Each row below is a small network's average activation on inputs in which a field has the value named, seen along a few directions.
Values that are neighbours, or in one group, have similar rows; names and order tell nothing.
In the rows, 500 means zero.
Strong random noise was added to every row along 14 fixed directions; ignore it. To show where, here is one row again and again, with new noise each time:
[813 410 640 519 551 489 503 465 632 464 874 284 373 444 756 427 548 525
 230 454 717 220 583 437]
[684 387 624 591 726 369 442 501 522 467 384 376 359 335 716 470 442 589
 645 492 555 248 524 471]
[444 326 709 685 472 291 372 509 665 749 543 501 236 197 416 465 516 428
 680 419 580 577 439 373]
[543 494 277 509 868 627 495 549 391 532 391 477 418 448 346 698 531 421
 770 600 881 699 397 436]
[551 534 568 597 593 482 249 852 663 780 569 488 321 269 230 578 602 380
 974 507 712 455 608 466]
[504 524 305 678 630 490 581 495 716 224 221 431 601 753 597 241 414 210
 312 602 782 595 472 501]
[398 469 718 476 657 390 337 315 161 513 259 513 813 491 722 447 562 524
 178 514 148 796  22 517]
[260 673 595 656 431 585 242 323 639 455 298 761 391 477 360 440 466 572
 743 457 401 788 619 320]
[605 532 558 747 147 660 694 314 754 584 795 656 289 484 575 552 408 506
 373 417 517 474 633 661]
[630 484 628 392 286 545 420 339 312 597 789 620 544 413 389 678 631 908
 406 256 358 355 531 354]
[516 595 446 568 323 487 547 426 435 377 673 414 460  43 478 510 708 675
 387 454 593 674 640 323]
[350 736 362 739 754 648 455 305 597 533 595 559 502 359 667 482 284 469
 376 712 352 773 265 847]
[313 365 350 315 390 194 425 750 389 406 370 371 614 451  86 373 662 382
 588 657 565 866 568 417]
[696 469 684 570 445 582 570 237 594 283 684 369 448 528 865 328 576 489
  38 503 617 528 544 399]
[487 616 560 356 800 415 184 683 525 405 752 224 509 564 710 378 512 226
 307 678 631 650 487 440]
[427 524 477 395 435 467 559 570 603 504 532 440 319 307 446 429 444 537
 779 560 445 248 781 567]


Roz, 10 values:
j2: [611 290 701 444 317 298 406 707 455 518 474 393 397 344 258 451 753 480
 649 529 578 667 650 371]
j1: [811 546 437 474 560 452 496 722 352 319 295 458 430 452 675 750 465 662
 866 392 618 225 786 322]
j3: [430 419 578 313 509 472 596 510 419 739 530 457 600 514 688 538 544 327
 327 280 457 170 222 301]
j6: [483 602 538 627 465 433 524 713 429 851 676 499 441  47 500 741 500 538
 730 409 380 305 449 690]
j10: [435 446 704 314 399 676 572 594 437 543 539 438 534 511 396 427 765 418
 500 644 409 673 535 501]
j8: [482 476 287 492 494 578 484 457 585 441 747 521 410 832 432 641 415 387
 339 495 751 747 533 341]
j5: [680 381 466 662 780 404 367 567 727 439 602 404 432 782 420 453 383 460
 407 506 804 442 494 459]
j9: [355 661 200 305 785 629 572 562 343 480 817 370 554 528 503 687 453 483
 390 575 646 574 386 534]
j7: [489 608 589 490 427 588 497 494 457 701 450 679 606 667 639 616 429 364
 479 268 385 297 326 469]
j4: [455 429 596 708 352 626 796 445 680 650 248 606 537 427 624 341 543 456
 445 494 373 361 347 682]
Roz is arranged as a ring.
Going along Roz from j10 by way of its neighbour j9, in what order are j2, j1, j3, j6 met?
> j6, j2, j1, j3
How many steps from neighbour to neighbour lead from j5 to j7, at the fewest?
> 3

Sukep, 10 values:
f1: [389 509 411 439 418 226 442 600 497 460 644 509 449 709 535 581 186 480
 473 442 345 392 598 610]
f3: [755 533 478 466 545 596 706 548 178 300 298 419 558 484 721 642 560 508
 515 655 426 590 556 755]
f5: [362 534 373 316 569 607 575 480 344 349 303 541 676 735 483 524 457 618
 537 538 335 428 529 542]
f10: [710 562 640 403 479 650 324 703 426 615 556 527 726 634 502 544 709 580
 452 392 468 284 440 443]
f8: [602 369 480 480 642 417 397 537 546 820 742 452 609 377 334 502 522 560
 412 500 469 383 193 580]
f7: [414 442 604 432 491 444 558 270 439 465 473 581 292 422 586 636 422 682
 618 343 463 402 615 286]
f2: [373 350 595 586 605 281 668 387 342 676 409 432 491 261 720 520 395 399
 391 435 381 497 131 597]
f4: [418 351 300 476 270 139 646 769 518 378 562 359 429 546 517 535 318 358
 514 588 427 595 631 657]
f9: [216 417 195 570 900 342 362 237 530 685 584 595 488 587 360 519 147 450
 394 595 501 781  45 620]
f6: [422 525 783 446 347 231 334 456 537 290 415 385 435 388 749 190 455 546
 431 564 179 414 708 470]
Sukep is arranged as a ring.
Name the neighbours of f4, in listed order.
> f5, f10
Name the neighbours of f1, in listed order.
> f7, f2
